A small network was shown many inputs. Here are its activations along a few directions, one row for each input.
Each table varies a few parts of the input and shows all the possible inputs, shuffled.
A made-up example of a description, with smaller parts first: one of 4 places along a line, together with either a single point or one of 9 places around a ring or (one of 3 separate values, together with one of 8 places around a ring).
Shared parts are said once, and a part with two or three values counts as separate values.

Other details of the inputs vary at random and push rows far along three fixed directions, the same in every table; ignore that.

A family of inputs:
x1: [ 21 -10  37 -10 -16 -33 -28  25   3 -23  18   7   6]
x2: [ 20 -14  44 -18 -41 -42   5  14   1 -21   0  33  12]
x3: [ 30   8 -19  -7   9  14  10  -7  52  10  -5 -17 -30]
x4: [ 15  -8  43  -4 -17 -31  -2  23 -16 -34  30  10  18]
x5: [ -6  30 -29 -14  -9  37  27 -41 -23  13 -50  13   7]
x6: [ 52  15 -17  -5   8  14  11 -11  34   4   2 -20 -20]
x7: [  2  34 -17 -24 -25  28  48 -45 -38  -1 -62  36  19]
x8: [-26 -17 -15  27  30  -6 -42  35   0  -8  29 -30 -24]
x9: [-10  21 -18 -20 -30  25  43 -45 -23  28 -61  34  13]
x10: [ -7  13 -47  21  37  23 -27 -10  20   3  11 -28 -28]
x11: [ -9  -1 -38  24  32  12 -11 -10  29  13  16 -23 -32]
x12: [ 56  20 -16  -9   5  13  13  -9  38  -1   2 -19 -21]
x13: [ -1  29 -31  -1 -11  33  57 -29 -43   6 -36  10  -3]
x14: [-16 -25  47   9   5 -35 -31  42 -20 -31  50   0  24]
x15: [ 24 -15  52 -22 -41 -36   6  18   5  -7  -2  27  17]
x16: [-33 -26  -9  21  45   5 -38  26  29  22  34 -38  -6]
x17: [-47  -1  -2  -9 -17  14  15 -22 -35  26 -41  25  27]
x18: [ 17  13 -39  14  26  16 -16 -13  26  -3   8 -21 -33]
x19: [-68  -6   4   9   1  14 -23  -3 -58  27 -15  10  44]
x20: [ 41  14 -38  -3  11  19  11 -23  55  13 -11 -14 -48]
x21: [-29 -18 -13  24  34  -1 -49  38   4   2  28 -37 -25]
x22: [ 14  -1 -13   8  18   7 -14  25  21   1  10 -31 -30]
x23: [-24  17 -17   5   3  17  10 -22 -31  -1 -16   6  13]
x24: [-18 -29  44  12 -11 -46 -26  51 -33 -30  33   2  11]
x25: [-62  -6  -7  26  13  11 -16  -5 -58  14  12   2  31]
x26: [ 60  13  29 -28 -37 -25  21  -1   9 -40 -10  24  -1]
x27: [-82 -22 -13  25  13   6 -29  -5 -40  31  -4   7  23]
x28: [ 18   2 -13   7  17   2 -27   2  24  -3  14 -18 -23]
x29: [ 32 -12  43 -13 -14 -28 -10  28  10 -20  23  -4  15]
x30: [ 27  27 -43   6  33  26   8 -18  33 -12   2 -24 -36]
x31: [  4 -24  46 -18 -20 -36 -12  26  10 -14   7  19  11]
x32: [ 25  -9  48 -22 -22 -32 -12  24  -3 -31   6  18  15]
x33: [-24 -32   3  23  28  -8 -42  26  21  23  38 -29  -2]
x34: [-26 -17 -11  24  40   1 -23  20  23   1  43 -28 -15]
x35: [-23   3  -3   4 -16   9  32 -25 -35  16 -16  24  19]
x36: [ 48  30 -44  -2  17  36  13 -29  40  11 -15 -21 -38]
x37: [-79 -16  -7  17  17   7 -12  -2 -37  19  -4   7  26]
x38: [ 40   7 -19  -4   3  11  12 -13  49  14  -7 -11 -33]
x39: [ -4  29 -26 -12  -4  39  27 -36 -17  19 -44   6   9]
x40: [ 50   1  41 -38 -43 -21  38   0  18 -12 -26  32   8]
x41: [ 46   7 -11 -12   2   9  23  -7  51   7  -2 -16 -23]
x42: [-26 -14 -19  28  35  -5 -35  14  26   5  37 -27 -22]
x43: [ 50   4  32 -24 -39 -32  36  -1  19 -30  -6  26  -4]
x44: [-56 -18  17   1 -14   1   0  -2 -46  34 -16  17  48]
x45: [ 55  14  32 -17 -34 -24  29   0  -4 -35   9  21   5]
x46: [ 33  24 -30   6  15  11   4 -15  26 -14   7 -16 -31]
x47: [ -1 -23  50   6 -17 -48 -30  31 -22 -31  35  13  21]
x48: [ 13 -17  41  -3 -23 -38   4  22   0 -20  29  16  10]
x49: [-64 -15   4   6  -6  -1  -8  -4 -38  16 -16  20  30]
x50: [-27 -10 -19  21  50  18 -40  17  14  15  30 -42  -2]
x51: [  3  21 -20  -7 -11  23  51 -34  -7   8 -25  14   0]
x52: [-42  11  -2  -9  -6  27  11 -20 -50  20 -40  19  39]
x53: [-32   3 -16   3   0  27  18  -4 -44  29 -28  -4  18]
x54: [ 45  -2  25 -24 -25 -27  20   6  32 -27  -6  21 -11]
Description of these inputs: one of 6 places along a line, together with either a single point or (one of 2 separate values, together with one of 4 places along a line).
Q: The inputs of x44 and x48 match in every part but the place on the line of 6. If x29 is changed in the same way as x44 into x48, which row does it become?
A: x4
Q: The inputs of x28 and x47 match in every part but the place on the line of 6. If x20 is changed in the same way as x28 into x47, which row does it become?
A: x11
Q: Change only the place on the line of 4 in x28. List by row number the other rows that result.
A: x1, x5, x32
Q: Change only the choice among 2 separate values in x42. List by row number the other rows that result.
A: x46
Q: Change only the choice among 2 separate values in x35. List by row number the other rows that result.
A: x25
